Each row below holds a small network's activations on one input, seen along a few directions.
Each table varies a few parts of the input and shows all the possible inputs, shuffled.
Descriptions start from the smaller parts, as in this example, which fits no table here: values(2) and (point or ring(9) or (ring(5) and line(6))).
Shared parts are said once, and a part with two or three values counts as separate values.
(in the rows, 128 means zero)

Table:
R1: [113  98  81 207 184 114 192 160 179 150 112  79]
R2: [134 166 113  83 148 179  54 175 109  93 153 173]
R3: [168 123 129  84 102  97 205 234 164 181 102  90]
R4: [198  69 158  83  68  91 187 209 106 160  98 114]
R5: [149  65 166  94  78 138 195 126 128 120 120  93]
R6: [103 203 109 113 206 169  43  73  90  72 145 161]
R7: [173 138 159 120  39 124 134 190 113 169 120 192]
R8: [127 120 133  93 112 142 214 151 184 140 128  71]
R9: [170 185  88 210 102 213 113  80 136  40 128 106]
R10: [157 176 135 118  84 147  10 211 104 139 152 131]
R11: [134 131 102 187 130 127 225  94 195 101 114  44]
R12: [132 205  85 138 121 194  94  58  96  55 137 123]
R13: [136 143 133 217  66 157 159  53 137  92 130 142]
R14: [ 80 102 158  80 204  83 124  52  96 112 122 130]
R15: [124 112 113 235 118 145 128 115 124 138 124 186]
R16: [197 182 114 117  74 180  84 224 106 101 118 157]
R17: [124 118 150  86 118  65 131 221 160 217 140  63]
R18: [135 135 177 123  53  95  61 174 111 208 152 163]
R19: [ 95 127 126 149 169  97  54  94 122 168 134 201]
R20: [122 163  83 151 198 156   7 132 117 104 124 163]
R21: [ 91 152 103 105 149 114 207  71 157 112 114  70]
R22: [ 60 149 129  78 234  90 148  82 149 129 126 105]
R23: [129 132 163 130  48 169 148 108 133 129 141 169]
R24: [ 81 107  96 118 229  68 118 140 174 174 115  99]
R25: [155  66 179  88  85  62 109 193 103 203 137  85]
R26: [151 157  72 232 154 206  72 147 122  79 118 151]
R27: [ 94 166 132 143  87 140 140  27 101 104 135 161]
R28: [ 97 110 130  48 175  97 165 184 167 163 139 113]
R29: [158 176 115 122  83 221 102 139 123  72 146 130]
R30: [108 124 156  85 116 125  98 141 117 156 153 212]
R31: [145  45 112 201 150 104 174 132 119 125 114 111]
R32: [109 102 136 106 114 108 181  42 101  91 108  94]
R33: [156  76 133 184  94 121 204  71 138  78 109  70]
R34: [ 71 166 153 114 175 114  88  37  97 127 146 193]
R35: [123  57 159  50 144  91 142 157 112 150 137 138]
R36: [109  60 127 117 199  64  98 110 117 156 117 128]
Question: Changing only one part turns R23 into R29. The same change can be made to R19. Which row results?
Answer: R20
Question: What is each input in this table made of?
Answer: line(4) and (values(4) or ring(5))
Question: Which other rows agree with R14 in the line(4) part? List them by row number.
Answer: R4, R5, R25, R31, R32, R33, R35, R36

Table:
R37: [102 183 139  74 135 136  58 126  96 154 140 201]
R38: [132 188 120 131  66 211  69  88  99  75 151 185]
R39: [103 137  94 104 208 104 134 135 155 134 107  91]
R40: [174 129 127 141  62 159 177 190 140 102 119 121]
R41: [147 161  93 188 106 139  90 163 151 142 126 122]
R42: [165 171  81 152  90 187  97 166 131  73 115 110]
R43: [110  51 124 131 160  94 185 140 143 155 118 103]
R44: [ 84 151 131 105 211 118 114 105 124 115 119 121]
R45: [117 166 122 140 123 203 113  19 130  58 141 154]
R46: [161 103 182 124  44  95 160 160 131 175 114 120]
R47: [102 151 120 199 161 136 117  64 140 101 139 124]
R48: [122  92 118 180 129 116 218 116 156 148 106 111]
R49: [144 155  79 161 146 179 148  94 147  65 109  81]
R50: [156 116 141 112  85 123 225  90 116 108 124  82]
R51: [101 119 129 127 174 111  92  49  95  82 129 188]
R52: [138  98 187  26  91  65 137 203 152 205 150 108]
R53: [122 174 123 192 106 152  72 131 118 129 152 146]
R54: [139 129 129 137 150 136  55 157  82 132 148 152]
R55: [105 111 128 147 199 110 100  90 110  92 133 126]
R56: [125 163 112 163 148 200 126  63 125  56 131 107]
R57: [165 114 101 134 154 127  72 189 123 151 125 127]
R58: [157 106 141 173  81 128 168 188 151 160 110 140]
R59: [118 175 124 169  84 166  65  84  95 123 147 207]
R60: [149 120 111 149 115 149 229 119 150 100 122  91]
R61: [122 175 137  95 163 137  67 176 105 151 149 148]
R62: [158  50 183  68  79  78 125 184 110 184 117 117]
R63: [155  58 146 121 118 113 136 212 133 174 115 137]
R64: [149 157 108  92 164 121  81 211 149 158 127 125]
R65: [103 152 123 176 137 146 107  20 128  91 138 179]
R66: [ 73 162 137  85 186 112 104  62 123 116 121 172]
R67: [107  45 162  80 122  58 175 110 117 165 117  81]
R68: [ 79  96 120  87 169  82 199 155 170 173 133  94]
R69: [127 136 128 115 124 139  51 113  61 122 139 218]
R70: [191 122 165 100  34 131 173 163 107 110 123 115]
R71: [118 140  86 197 159 123 140  92 164 118 115  95]
R72: [122  91 155 134  93  82 209  86 132 160 110  89]
R73: [136 104 149  74 128  98 146 230 174 193 145 128]
R74: [143 181 113 154  92 208  78 132 101  68 139 136]
R75: [ 76  92 156  39 131  47 190 127 144 187 137  72]
R76: [122  97  92 145 196 102 118 119 141 117 118  95]
Question: Changing only one part turns R41 into R53. The same change can be made to R71. Which row results?
Answer: R47
Question: Changing only one part turns R51 into R67. The same change can be made to R38. Which row results?
Answer: R70
Question: What is each input in this table made of?
Answer: values(2) and line(4) and line(5)
Question: Change only the line(4) part in R40. List by row number the other rows that result.
Answer: R58, R63, R73
Question: Change only the values(2) part in R72. List by row number the other rows that result.
Answer: R46
Question: Change only the values(2) part in R61. List by row number the other rows that result.
Answer: R44
